A small network was shown many inputs. Here are its activations along a few directions, one row for each input.
In each table, some parts of the input vary, and every possible input appears once, in random order.
Descriptions start from the smaller parts, as in this example, which fits no table here: one of 8 places around a ring, together with either a single point or one of 9 places around a ring or (one of 3 separate values, together with one of 4 places along a line).
Shared parts are said once, and a part with two or three values counts as separate values.
In the rows, 128 means zero.

Other details of the inputs shift rows strongly along two fixed directions, in all tables alike. That doesn't count.

Table:
row 1: [165 127 129 104 136 121 136 128 112 104 115 108]
row 2: [107 110 133 192 148 198 102 139 101 155 153 169]
row 3: [149 133 162  97 112 101 136 151 122 137 137  90]
row 4: [147 116 130  94 148 132 124 147 112  96 118  94]
row 5: [ 89 121  98 166 114 125 134 115 156 153 135 182]
row 6: [ 97 115 117 170 137 164 106 114 125 166 150 176]
row 7: [133 143 144  93 132 128 119 137 120 109 114  84]
row 8: [150 156 143 111 122 114 133 120 128 112 118  91]
row 9: [116 121 126 194 141 175 120 128 115 156 145 178]
row 10: [142 149 144 100 130 122 126 127 123 114 111  89]
row 11: [139 118 125  81 142 123 109 125 117 111 131  92]
row 12: [138 145 144  97 131 125 122 131 121 113 112  87]
row 13: [ 37  80  72  79  97   9 190 161 198 136  83 188]
row 14: [153 125 125  86 134 117 118 112 117 117 128 104]
row 15: [116 122 123 193 135 166 126 128 123 151 143 179]
row 16: [117 123 123 200 128 165 128 127 130 149 146 180]
row 17: [189 131 151 119 145 160 111 123  84 113 141  91]
row 18: [151 158 144 116 114 112 133 119 133 108 123  91]
row 19: [ 46  80  77  83 101  14 213 178 197 116  66 187]
row 20: [165 138 123 100 123 109 130 104 126 119 133 107]
row 21: [ 58 135 110 174 104 111 146 133 176 138 112 176]
row 22: [ 96 110 126 176 143 187  90 119 111 169 163 170]
row 23: [179 136 131 123 118 112 144 118 131  98 124 109]
row 24: [ 76 129 147 184 148 204  85 149 115 161 155 143]
row 25: [183 141 140 107 134 136 111  99 104 126 149  97]
row 26: [147 153 144 106 127 117 130 123 125 115 114  91]
row 27: [169 141 123 110 111 106 132  99 135 116 138 103]
Each input here is: one of 3 separate values, together with either a single point or one of 8 places along a line.
Changing only the choice among 3 separate values turns row 13 into row 3. The same change can be made to row 25. Which row results? -> row 26
List by row number the other rows that have the choice among 3 separate values in common with row 1. -> row 2, row 4, row 9, row 15, row 16, row 17, row 19, row 23
Change only the place on the line of 8 in row 5. List by row number the other rows that result. -> row 6, row 11, row 14, row 20, row 22, row 25, row 27

Table:
row 28: [104 128 125 162 130 150 120 127 132 144 135 153]
row 29: [144 132 133 111 127 120 129 129 123 117 126 108]
row 30: [111 120 127 151 130 145 122 131 128 141 137 147]
row 31: [118 126 127 130 127 125 131 133 131 132 127 133]
row 32: [ 74 108  66  93  97  23 196 137 201 106  67 177]
row 33: [111 121 128 149 131 143 122 131 128 144 137 147]
row 34: [146 135 134 112 127 121 130 126 124 117 122 108]
row 35: [132 135 134 134 128 136 123 124 124 130 131 123]
row 36: [116 119 125 139 130 137 122 130 127 137 134 142]
row 37: [142 134 134 116 126 125 128 128 125 120 127 111]
row 38: [145 127 129 104 130 118 129 127 121 117 123 111]
row 39: [120 123 122 130 131 129 129 130 131 127 125 136]
row 40: [119 122 120 128 132 130 127 130 129 130 126 138]
row 41: [143 133 130 116 131 126 128 127 123 118 126 113]
row 42: [104 127 128 160 127 147 120 128 132 145 137 150]
row 43: [143 128 133 115 130 125 128 126 121 119 126 114]
row 44: [164 134 127 126 116 111 140 110 129 123 137 126]
row 45: [109 127 125 156 130 148 123 130 131 142 133 150]
row 46: [140 137 136 116 126 122 127 126 126 123 128 110]
row 47: [107 126 126 162 131 151 121 130 131 144 135 153]
row 48: [143 137 135 115 126 121 128 123 125 117 124 109]
row 49: [142 131 134 120 130 127 127 127 121 121 127 115]
row 50: [141 132 134 120 129 127 128 127 121 121 127 115]
row 51: [146 133 131 111 130 122 129 127 124 114 124 109]
row 52: [143 129 134 110 129 122 129 128 123 122 129 110]
row 53: [116 120 126 137 131 136 123 131 127 140 134 141]
row 54: [145 127 128 109 133 124 126 126 121 117 126 113]
row 55: [115 128 129 140 127 134 127 132 132 138 130 138]
row 56: [115 125 128 140 129 133 127 132 130 137 132 138]
row 57: [136 132 135 128 127 133 124 127 124 126 132 119]
row 58: [119 125 126 131 127 126 130 132 132 128 126 133]
row 59: [109 127 130 153 128 143 123 132 131 145 135 147]
row 60: [117 123 126 139 130 136 127 130 127 135 129 141]
row 61: [135 126 133 130 130 137 122 128 120 130 136 123]
row 62: [140 136 136 116 126 122 127 125 126 122 128 110]
row 63: [138 125 131 121 130 132 122 127 119 127 134 120]
row 64: [143 137 134 112 124 120 128 124 126 117 126 106]
row 65: [117 121 125 132 130 132 125 131 128 138 132 139]
row 66: [116 123 123 140 132 138 126 130 129 134 130 142]
row 67: [117 120 124 137 132 135 124 129 126 135 130 142]
row 68: [146 135 135 112 127 121 129 126 124 116 122 108]
row 69: [144 138 132 114 128 123 128 123 126 116 124 108]
Changing only one part turns row 43 into row 60. The same change can be made to row 53. Which row results? -> row 65
Describe the family of inputs behind these rows. -> one of 2 separate values, together with either a single point or (one of 4 places along a line, together with one of 5 places along a line)
Change only the place on the line of 4 in row 28. List by row number the other rows that result. -> row 42, row 48, row 62
Change only the choice among 2 separate values in row 56. List by row number the other rows that result. -> row 31
